A small network was shown many inputs. Here are its activations along a few directions, one row for each input.
In each table, some parts of the input vary, and every possible input appears once, in random order.
Descriptions start from the smaller parts, as in this example, which fits no table here: one of 6 places along a line, together with either a single point or one of 9 places around a ring or (one of 2 separate values, together with one of 5 places around a ring).
Shared parts are said once, and a part with two or three values counts as separate values.
In the rows, 128 means zero.

Other details of the inputs vary at random and push rows far along two fixed directions, the same in every table; ignore that.

A family of inputs:
x1: [130 131 150  93 159 104 141 159 113  96 133 136]
x2: [ 92 163 134 123 147  89 127 130 126 119 138 116]
x3: [153 136  70 152  54 143 130  96 123 164  80 112]
x4: [146 185  99 141 112 103 134 139 107 130 119 128]
x5: [147 130 161 108 145 107 133 164 111  97 139 127]
x6: [159 169 183  96 144 130 159 200 110 128 141 148]
x7: [116  54 125 134 104 128 128 110 142 129  89 126]
x8: [ 98  81 132 136 154 144 121  98 152 130 158 126]
x9: [143 182 132 133 147 122 101 157 136  91 164 146]
x10: [104  81 104 154 121 151 116  88 153 135 124 142]
x11: [186 142 118 115 100 136 130 155  98 116 104 135]
x12: [167 145 119 127  96 127 124 161 107 104  95 138]
x13: [161 112  53 135  61 140 144  62 111 193  75 130]
x14: [102  99 123 118 150 140 121 103 152 131 153 135]
x15: [165 170 141 128 126 178 143 145 129 157 145 164]
x16: [127 139 147 114 137  94 131 173 111  87 134 141]
x17: [ 61  19 146 122 128 114 130  91 148 127 108 121]
x18: [137 157 143 127 167 137 112 142 140 104 164 132]
x19: [228 199  63 141  87 182 113 134 106 136 106 161]
x20: [120 170 148 124 151 111 119 145 119 125 149  92]
x21: [ 94 119 123 127 153 126 109 119 159 116 149 143]
x22: [115  98 159 110 157 110 141 150 117 101 141 127]
x23: [ 98 140 142 128 160 102 137 130 123 129 153 100]
x24: [ 77  62 144 143 130 117 130  73 150 163 127  80]
x25: [ 74 100 178 132 149 144 152 109 143 187 140 102]
x26: [106 165 147 139 147  94 117 137 128 115 138 105]
x27: [151 109  73 155  69 183 113  85 142 143  92 143]
Each input here is: one of 3 separate values, together with either a single point or (one of 2 separate values, together with one of 4 places along a line).
The inputs of x8 and x22 match in every part but the choice among 3 separate values. If x9 is changed in the same way as x8 into x22, which row does it become?
Answer: x7
Which other rows does x21 become when the place on the line of 4 takes its other values? List them by row number.
Answer: x9, x10, x27
Which other rows does x4 become when the choice among 2 separate values takes its other values? List them by row number.
Answer: x23
Which other rows does x7 become when the place on the line of 4 takes its other values? List them by row number.
Answer: x12, x16, x17

A family of inputs:
x28: [159 162 124 123 126 156 121 159 125 113 126 161]
x29: [ 87  99 137 119 150 116 126 127 146  98 133 134]
x30: [ 92  97 155 119 150 126 115 130 156 114 138 139]
x31: [148 169 126 136 107 103 138 154 106 125 116 120]
x32: [ 92  86 157 135 142 108 117 132 142  94 126 118]
x33: [102  89 161 126 156 120 123 134 151 110 141 139]
x34: [168 167 124 113 126 150 132 148 118 127 135 137]
x35: [175 159 122 118 130 121 129 156 113 131 127 143]
x36: [108  95 164 125 157 142 137 134 143 129 148 112]
x37: [152 165 137 126 122 115 140 150 113 145 135 143]
x38: [103  29  71 151  53 158 152  38 140 204  64 124]
x39: [164 160 116 110 122 129 115 152 116 120 137 153]
x40: [105 108 152 110 151 122 124 125 148 129 145 119]
x41: [147 202 100 148 138 134 112 116 126 136 145 125]
x42: [141 178 120 128 105 109 129 150 106 127 117 121]
x43: [ 93  87 150 126 154 108 135 126 143  95 138 134]
x44: [111  96 167 125 149 145 132 132 136 114 153 123]
x45: [106 108 171 126 155 141 140 124 134 137 141 110]
x46: [ 91 101 157 132 145 106 128 125 129 123 122  91]
x47: [193  79  58 150  42 167 144  57 110 210  50 151]
x48: [ 96  50  62 185  64 176 129   9 167 211  95 110]
x49: [158 123  86 136  70 137 129  94 111 155  75 120]
x50: [149 172 111 112 127 112 138 137 105 126 122 133]
x51: [161 166 107 120 112 113 122 150 114 113 112 119]
x52: [153 162 101 111 128 115 131 147 110 121 125 137]
x53: [151 181 131 124 118 147 141 153 117 144 131 138]
x54: [162 150 116 130 113 114 116 157 100 104 116 131]
x55: [ 75 113 131 154 162 136 100 100 172 109 162 121]
x56: [ 90  99 148 127 134 114 110 128 147  94 124 119]
x57: [148 180 125 120 118 122 134 151 118 146 127 142]
x58: [ 90 110 159 115 158 123 123 119 140 142 137 113]
x59: [166 154 105 120 124 114 132 154  98 108 128 149]
x60: [ 94 104 152 121 155 105 143 115 124 124 134 110]
x61: [152 185  90 147 133 139  97 124 124 117 157 139]
x62: [164 153 119 126 117 108 127 152 108 112 118 120]
x63: [160 177 130 117 128 150 133 146 112 139 126 134]
x64: [ 79 104 154 130 147 103 149 124 130 132 140 112]
x65: [163 139  55 162  89 161 116  71 138 164 113 132]
x66: [108  91 157 121 150 122 120 134 140 121 147 128]
x67: [101  93 144 119 154 106 142 122 134 116 140 112]
x68: [162 161 123 117 123 156 122 157 117 119 136 146]
x69: [151 158 101 113 123 118 125 149 107 108 130 146]
x70: [ 96 110 170 133 146 138 146 132 135 145 147 113]
x71: [ 90  97 149 121 133 112 114 126 142  98 137 103]
x72: [104  91 166 132 152 146 130 138 149 110 143 136]
What is each input in this table made of?
Answer: one of 5 places along a line, together with either a single point or (one of 2 separate values, together with one of 4 places along a line)
The inputs of x64 and x43 match in every part but the place on the line of 5. If x42 is changed in the same way as x64 into x43, which row does it become?
Answer: x56
A walk changes only the place on the line of 4. It starts at x32 and steps to x43. List the rest of the walk in order.
Answer: x33, x72
Which other rows agree with x54 in the place on the line of 5? List them by row number.
Answer: x39, x44, x59, x61, x66, x68, x69, x71
A walk changes only the place on the line of 4. It starts at x45 and steps to x47. List the rest of the walk in order.
Answer: x60, x46
Which other rows does x64 become when the choice among 2 separate values takes its other values? List them by row number.
Answer: x38
